Each row below holds a small network's activations on one input, seen along a few directions.
Each table varies a few parts of the input and shows all the possible inputs, shuffled.
A made-up example of a description, with smaller parts first: one of 2 separate values, together with either a single point or one of 9 places along a line or (one of 6 places along a line, together with one of 8 places around a ring).
Shared parts are said once, and a part with two or three values counts as separate values.

Other details of the inputs vary at random and push rows far along two fixed directions, the same in every table; ignore that.

Table:
x1:  -90  323  424  -87  262  118 -113 -313   84 -164 -424  -76 -123
x2:  -65 -318 -374 -308  -77  -26   -6  -43  187  167  303   37 -145
x3:   89 -332 -273  116 -389 -189   87  243   59  192  265   52  107
x4: -109    3 -154   72 -106 -131  -66  110  112   70   32   23  -28
x5: -172  288  343 -332  401  254 -130 -222   -8 -107 -246  -90  -39
x6:   47 -132 -143 -132   41  -20   91   -7   63   18   13  -22  -33
x7: -315 -109 -432 -435  -52  -13 -175 -143  322  131  340   68 -278
x8: -258 -210 -158 -458 -109   44  -23 -213  310  181  288   46 -144
x9:  17 -32 -64 -85  22  27  63  36 105  47 -23 -74  27
x10:  -26 -318 -474  160 -502 -337    5  278   68  168  377  164   13
x11:  164  210  242  452   39 -189   61  183 -160  -65 -428  -59  113
x12: -234 -233 -147 -256 -179  -37 -151    9   67  183  378  139  -42
x13:   14 -120 -148  -25 -178  -71  129  134   96  133  118   -5   72
x14: -162  -95  -71   22 -158 -174  -79  -11  133  117   62   74  -91
x15: -346 -119 -302 -229 -233 -104 -107  -30  296  211  309   96 -144
x16: -336 -248 -310   14  -99  181   11 -243   99   30  583   99 -252
x17:  376  224  196  272   46   -4  264  192 -193 -178 -395 -133  225
x18:  261 -112 -362  492 -441 -336   97  503 -143   92  121   57  173
x19:  317  114  340  351   54  -79  190  124 -175  -80 -419 -116  175
x20:  167  277  338  427  -54 -150   61  125 -163  -93 -429  -61  152
x21: -214 -143 -216 -433  -80  101  -26 -145  314  144  257    8 -109
x22:    4 -338 -383  151 -301 -219  -51  432  -87  209  407  134  130
x23: -181 -277 -215 -145 -104  -92 -119  107   14  205  331  141  -32
x24:  375  170  273  567  135  138  204  -80 -253 -167 -138  -79  234
x25:  323  115  201  293  147  -41   20  236 -371 -127 -284  -40  171
x26: -270  224   79 -288   95  124 -134 -242  245  -30 -100  -29 -144
x27: -293  256  212 -604  361  249 -217 -583  277 -132 -196  -36 -357
x28:  270  209  282  363   26  -10   37  299 -327 -117 -297  -56  285
x29: -151  -70 -137   -4  -76 -122 -113    5  137   96   38   54 -106
x30:  330  283  277  271  229   33   41  233 -370 -198 -383 -109  208
x31:   46 -317 -501  205 -343 -327  -26  308   23  192  305  119  -39
x32:  406  200  157  288  126  -12  203  211 -207 -138 -400 -175  182
x33:  309  196  309  530  169  147  237 -106 -223 -225 -175  -66  246
x34:  261  230  260  400   40 -148   86  118 -196 -194 -452  -49   91
x35:  206 -116 -356  498 -330 -375  125  514 -129   53   64   53  155
x36:  -89  116  161 -128   86   91  -73    5  -68    0  -40    0   63
x37:   28 -541 -462  528 -487 -233  145  226   32  312  743  199  180
x38:  342  102  331  349   54  -50  154  124 -173 -105 -412 -114  173
x39: -146  206  231 -678  336  362  -60 -554  236 -115 -175 -131 -225
x40:  -52 -120 -221 -135  -15  -39  -62  162  -50   39  219   69   12
x41:  -17  201  -10   -6   -9  -22   16    2   48 -100 -150  -19  -22
x42:  442  232  195  312   42    7  234  209 -223 -153 -402 -164  233
x43:  348  148  314  314  118  -33   16  185 -376 -157 -322  -35  170
x44: -215  311  442  101  366  440  -26 -497  -31 -234 -153 -112 -183
x45:   99 -375 -395   34 -395 -212  136  239   50  153  344   87   68
x46:  -22 -156  -83  -73  -19  -66   72   23   91  128   39   -7  -25
x47: -103 -339 -308 -314 -136  -47   21  -84  213  123  320   77 -135
x48: -285  372  531 -390  587  584  -94 -864  249 -202 -146 -102 -174
x49:  194 -111  -66  227  -38 -148   31  316 -273  -16   14   73  146
x50: -425 -149 -325 -556   46   23 -193 -312  379   96  278   99 -353
x51:   -2  319  258 -380  443  274   72 -311  100 -207 -385 -183  -84
x52:  -66 -141 -184  170 -351 -217  -58  152   77  130  155   90   10
x53: -173  360  485 -597  598  424  -70 -606  220 -187 -470 -192 -223
x54:  -37  -30 -114 -163  -20   40  -53   92  -60  -15  147   47   39
x55:  321  215  264  356  105  -55  230  228 -183  -91 -437 -170  233
x56: -145  -99 -135  199  -38  207   26 -195  -47  -29  359   18 -173
x57:  276  211  392  351  204   -7    9  201 -352 -144 -434  -64  215
x58: -253  452  370 -617  422  346 -196 -646  243 -225 -347 -112 -301
x59: -251  193  236 -683  350  356 -233 -478  106 -116  -47  -20 -211
x60: -196  -22 -179  -13 -106 -143  -57   67  165  124   97   39  -64
x61:  320  246  238  255   99   36   47  240 -357 -167 -296  -71  229
x62:   17 -262 -188  -11 -147 -138  -56  180 -101   69  273  128   26
x63:  -50 -141   14  -54  -43  -30 -129   49  -48   61  128   77    4
x64: -173 -159  -73 -248 -104   30 -164  -20   49  105  266  100  -20
x65: -746 -232 -250 -509   52  360 -190 -634  411  147  708  110 -480
x66:  138  -97  110  289 -107 -167    1  267 -240   48  -11   74  160
x67:   42 -191 -162    4 -195 -115  -31  200 -131   43  246  113   87
x68:  122 -198 -131  -61  -83  -68   55   18   40   64   90    4  -32
Description of these inputs: one of 4 places along a line, together with either one of 2 separate values or (one of 3 separate values, together with one of 5 places around a ring).
Question: The inputs of x66 and x63 match in every part but the place on the line of 4. If x14 is changed in the same way as x66 into x63, which row does it become?
Answer: x1
Question: The inputs of x37 and x33 match in every part but the place on the line of 4. If x11 is changed in the same way as x37 into x33, which row does it become?
Answer: x50
Question: Which other rows does x44 become when the choice among 2 separate values takes its other values? List them by row number.
Answer: x48
Question: Which other rows does x37 become when the choice among 2 separate values takes its other values? List them by row number.
Answer: x65

Table:
x69: -345 -168 -576 -548 -228 -108 -161 -105  471  206  359   66 -312
x70:   13  421  683  156  373  219   -2 -440  -49 -294 -527 -138  -97
x71:  346 -165 -217  537 -312 -403   55  743 -468   44   -6   64  261
x72: -449 -188 -480 -257 -189   75  -33 -297  405   95  505  113 -291
x73:   20  464  586   94  515  392  -74 -294 -282 -321 -421 -105  -57
x74:  589 -330 -251  427 -270 -315  317  673 -316   22   20  -21  377
x75:  119  484  606 -184  344  197   49  -94 -130 -230 -693 -174  145
x76:  -36  -97   -6 -392  252  357   39 -451   78   -9  234  -55 -121
x77: -237  -11   47 -432   52  -27 -183 -247  258   30 -149   59 -198
x78:  345 -177  -22  780 -437 -214  185  498 -302   86  199   16  357
x79: -364 -276 -421 -534 -151 -113 -165  -90  486  316  354   63 -266
x80:  332 -178 -126  796 -290 -235  101  496 -364   64  210  119  366
x81: -485 -293 -363 -265 -117   36  -39 -292  401  235  524  109 -270
x82:  150  515  540 -179  458  139  -88 -101 -188 -244 -609 -117  106
Question: What is each input in this table made of?
Answer: one of 2 separate values, together with either a single point or one of 6 places along a line
Question: List by row number the other rows that have the choice among 2 separate values in common with x74.
Answer: x69, x71, x75, x77, x79, x82
Question: Which other rows does x71 become when the choice among 2 separate values takes its other values? List them by row number.
Answer: x73

Table:
x83:  345   57   69  687 -280 -367   16  565 -370   -2 -257   69  237
x84:  -69  387  166  -60  248   16  -87  -91    4 -166 -345  -68  -99
x85:   72  352  498  534  319  410   89 -439 -281 -212  -77  -99   26
x86: -171 -269 -513 -498  -92   17  -26 -200  253  100  329   74 -242
x87: -345  -53  140   71  203  464    1 -570  125 -120  389   60 -199
x88: -322  126  135 -537  194  135 -127 -530  420   21 -120    2 -267
x89:   55 -453 -465  -56 -304 -241 -105  367  -16  209  537  186   35
x90:  309  -52  157  753 -323 -397  127  536 -289  104 -288   13  257
x91: -194  -94 -324 -272   -5   12  -77  131  157  101  314   -9  -52
x92:  222  615  720  -22  408  256  -46  -71 -275 -334 -691 -155  177
x93:  190 -162 -164  249 -282 -183  160  262  -40  153   59   15  262
x94:  -17 -345 -254 -293 -104  -48    4  -76  231  206  316   50  -92
x95: -299  204   -3 -679  277  324  -27 -435  371  -77  -12  -84 -233
x96:   63  207  447  -32  170   55   38  -39 -126 -147 -370 -127  205
x97:   -1 -467 -254  -89 -262 -194    0  171  -54  177  270  119   27
x98:   61 -191 -330   24  -83 -116   12  338 -111  108  201   54  -31
x99:  100  138  -23  221  -86 -142   50   80    2 -121 -256  -98  -11
Question: What is each input in this table made of?
Answer: either one of 2 separate values or (one of 3 separate values, together with one of 5 places around a ring)
Question: Which other rows does x91 become when the place on the ring of 5 takes its other values? List them by row number.
Answer: x92, x93, x95, x96

Table:
x100: -215 -140 -452  161  -65  -18  -14  109  114   84  484   82 -124
x101: -398  -79  173 -588   19   23 -191 -256  195   58  193  132 -129
x102:   12 -293 -498 -185  -11 -232 -151  195  -37   53  250  100 -270
x103: -136  451  305  -92  254   23 -143  -89  113  -64 -496 -166 -155
x104: -329  309  301 -403  181  130 -191 -193    0 -153 -255   64 -141
x105: -133 -441 -256   92 -120   57  116  -45  160  236  525  108  -14
x106:  477  249  641  538  120  183  233  -86 -288 -257 -549 -162  147
x107: -301  185 -176 -378  110   24 -251 -364  395   14  123   62 -273
x108:   28 -489 -497 -196  -71 -221   -7   64   75   75  197   81 -239
x109:  142  187  208 -512  247  305  220 -234  180  -46 -234 -192   83
x110:  530 -210 -236  354 -413 -267  279  744 -291  117  183  -37  581
x111:  186   47  406 -334  509   97 -151 -138 -257 -167 -341  -60  -12
x112:  459  332  608  505  178  -30  158  -72 -143 -145 -671  -60  273
x113:  621   91  523  296  399  -33  170   71 -433 -213 -717 -126  116
x114: -271 -225 -373   91  -97   84  -94  178  -15  114  528  171   28
x115:   52   64  365  -35   73  238  -77 -195 -105 -148    1  -58   44
x116: -149 -337 -194  -27 -206    7  -45  -17  -60  203  630  123   49
x117:  279  363  407  669  342  139  301   -7 -227 -329 -564 -211  177
x118: -188  154 -197 -719  109  315  -79  -76  172  -11  114  -26  -13
x119:  260 -113 -274  666 -453 -395  -29  575 -253  108  120  213  361
x120: -375  148 -206 -335  161  206 -123 -404  165    0  296    3 -366
x121: -201  382  394 -165  210  112 -202  -29  -33  -29 -497  -92    2
x122: -110 -343 -453   37 -361  -44   34 -100  221   53  421   33 -194
x123:   79  298   36 -449  239  249  212 -220  223 -167 -309 -240   -1
x124: -247 -102 -333  -80 -279 -272  -94  169  166  111  258  154 -210
x125:  -66  354  332  -84  208  357 -159 -243 -159 -282 -232  -71  -77
x126:   34  -11    7  285 -186 -245   87  187  106   95 -301 -134   65
x127:   41  -18 -520 -249 -186  -59   96  275  161   83  280  -41   -3
x128: -437   73 -119 -422  148  309 -202 -364   29   14  331   80 -202
x129: -273   18 -150 -345   57   28 -117 -468  479   22   36   38 -213
x130: -317   91 -168 -385   45  239 -199 -392  262  -93  263  -13 -419
x131:   -4  114  454  -28  109   20   41 -112  120  111 -434 -126   17
x132:  254 -268 -401  768 -424 -312  308  331 -237   79  248   15  162
x133:  428 -342 -345  496 -250 -415  -33  771 -539   46   57  144  209
x134:  198 -303  -43  534 -490 -474   22  675 -206  310   73   40  394
x135: -202 -389 -184   21  -79   69  -38   83   49  176  635  129  107
x136:   49   17  236   97  127  189  153 -304  -78   28  -17  -42  -31
x137:  208 -215   88  395 -346 -323  202  299 -103  126  -55  108  157
x138:  404  409  653  436  202  -41   -5   28 -286 -198 -565  -62  414
x139: -391  -17  -62 -433  -14  -24  -36 -348  366  -14   -8   39 -298
Question: What is each input in this table made of?
Answer: one of 5 places around a ring, together with either one of 2 separate values or one of 6 places along a line
Question: The inputs of x108 and x111 match in every part but the place on the ring of 5. If x139 is changed in the same way as x108 into x111, which row does it become?
Answer: x101
Question: The inputs of x115 and x106 match in every part but the place on the ring of 5. If x116 is changed in the same way as x115 into x106, which row does it become?
Answer: x136
Question: List by row number the other rows that have the place on the ring of 5 in common with x120.
Answer: x100, x102, x103, x107, x124, x127, x130
Question: Start at x112 and move only the place on the ring of 5, one step at a time. The first step leads to x138. Which rows follow, in order?
Answer: x119, x107, x129
